[ 63 -46 -62   9   1]: -62
[-57  -6  10 -18]: 10
[-53 -25 -37 -28  54 -56]: -37
[-10  -7 -24 -30  -4   6 -54]: -24
[ 58  28 -23  -9  32  20  17]: -23
[ -2  65  61 -45 -12]: 61
[  1  31  60 -35  67  -3 -53]: 60
[  4   0 -12 -57]: -12
---
Q:
[[15, -36, -10, 32, 18, 33],
 [-12, -1, -8, -56, -10, -3]]
A: -12

Q: [-54, 59, 16, 35, -31, 44]
A: 16

Q: [-40, 68, -11, 58, -6, 35]
A: -6

Q:
[[3, -38, -7, -25],
 [-3, -3, 7, -50]]
A: -25

Q: [-12, 12, -17, 66, -2]
A: -2

Q: [-42, 21, 36, 60]
A: 36

Q: [-69, -1, -14, 64]
A: -1

Q: [-41, 3, -25, 8, 66, -20, -31]
A: -25
---
Q:
5  2  6  3  6  7  5
4  4  4  4  3  1  5
4  8  4  6  5  3  6
A: 2

Q:
6705  2764  5871  2405  4971  7414
7050  2764  5871  1185  4971  8313
7050  2764  5871  1403  4971  8313
A: 2764

Q:
 375   118   565   270   203
 320   582  -582   274   476
 410   564   887   -25   788
A: 118

Q:
575    9  875  575  868
479  118  329  477  534
438  802  768  434    2
A: 9

Q:
-16  -13   31  -30  -10  -42
 -8  -15   14  -17   16  -47
-10   -2    6  -15  -23   -9
A: -13

Q:
2685  4643  5641  4754  5256
7804  6398  4994  4355  6226
4064  4921  5294  4951  5120
A: 4643
---
166	142	231	6	236 value 231

549	818	571	488	480	631	139
489	406	460	452	462	480	428
418	587	417	474	480	629	310
value 452

571	179	126	81	731	104	953 value 81

8	4	8	1	6 value 8

410	8	113	333	617	227	822 value 333

5	9	1	6	7	6	8 value 6
---
[[  7  -9   4 -23  27 -25 -20 -15  48 -14   8 -21  -4   2   7]
 [ 21 -20  33   8 -14 -14 -41 -31 -40  -8  23 -18   5  15  22]
 [-46 -16   1 -23  35 -13  30 -12  16   1  15 -30 -14  15 -34]
 [-36 -25   4 -15  11 -22  30 -23 -32  14   9 -16 -19  19 -26]
 [-56  16 -27  12 -16  -4  29  20 -27  -5 -17 -21  -9  38 -53]
 [-41  13 -20  -7   7  -2  21  19 -30  17 -12 -13  -1  16 -47]
 [ 16  24  15   4 -15   9 -36  11 -39  -6   7 -10  24  -6  13]
 [ 16 -15 -11   3 -10 -34 -29 -19 -30  -4 -23  45 -13  -8  -1]
 [-29 -23  15  24 -19 -38   1 -29  -9 -32   7   8 -25   0 -13]] value -25

[[ 15 -28 -33  12 -61  21  36   1 -10 -34  -8 -33  12  -8  61  21]
 [-10  -8 -61 -33  36  -8 -10   3  21   1 -34  15  21  61 -33 -18]
 [-18 -61  -8  21 -34  61   1 -10   3  15 -33  21  -8  36 -10   7]
 [  1  12 -28 -30  -8 -33  61 -10 -33  36 -61 -34  12  21  -8  15]
 [-33 -30  12  37 -33  12 -61 -34  36  -8  21  61 -26 -28  -8 -10]
 [  3  21  -8 -28  61 -61 -33  21  15 -10  36   1 -33  -8 -34 -10]] value -8

[[ 15   6 -29   8 -19  -1  -2 -11]
 [  9   9   6 -13  33  -7   6  -5]
 [-10   2  13 -34  -2  13  -5   3]
 [ -7  -5  -1 -19   0  -5  -1  -5]
 [  7  -5  -2 -51 -23  -9  15   3]] value -9

[[-18 -13   8   2  29 -15 -24 -20 -25   8]
 [-22 -17  -1  -3   6 -25 -15  12 -20  37]
 [-20 -13  34  -1  12  -6 -24 -15 -12  18]
 [ 21  -8  -3  -2  -9 -11 -11   7  58 -22]
 [-20 -17  -1   3   1 -23 -18  12 -18  32]] value 12

[[-18 -10 -26   8  14  10   8 -11  12   4]
 [-18   9  20  15   9  18 -23  25 -14  18]
 [ 34 -48 -43  13  -7 -15 -20 -34 -16  24]
 [ 19 -17   5   3  -8  -3 -22  -9 -29  14]
 [-20   3  32 -32  25  36  30  29 -42   8]
 [ 52 -27 -22  -1  -5 -18 -12   0 -10  -9]
 [ 56 -53 -24  -3 -17 -17 -30 -21 -46  28]
 [ -2   4  19 -17   5   4   2  16  -9  -1]
 [ 32 -23  -7  13 -33 -14 -41 -25 -14  22]
 [  2  12 -25  -9 -28 -24  23 -33  29 -22]] value -33
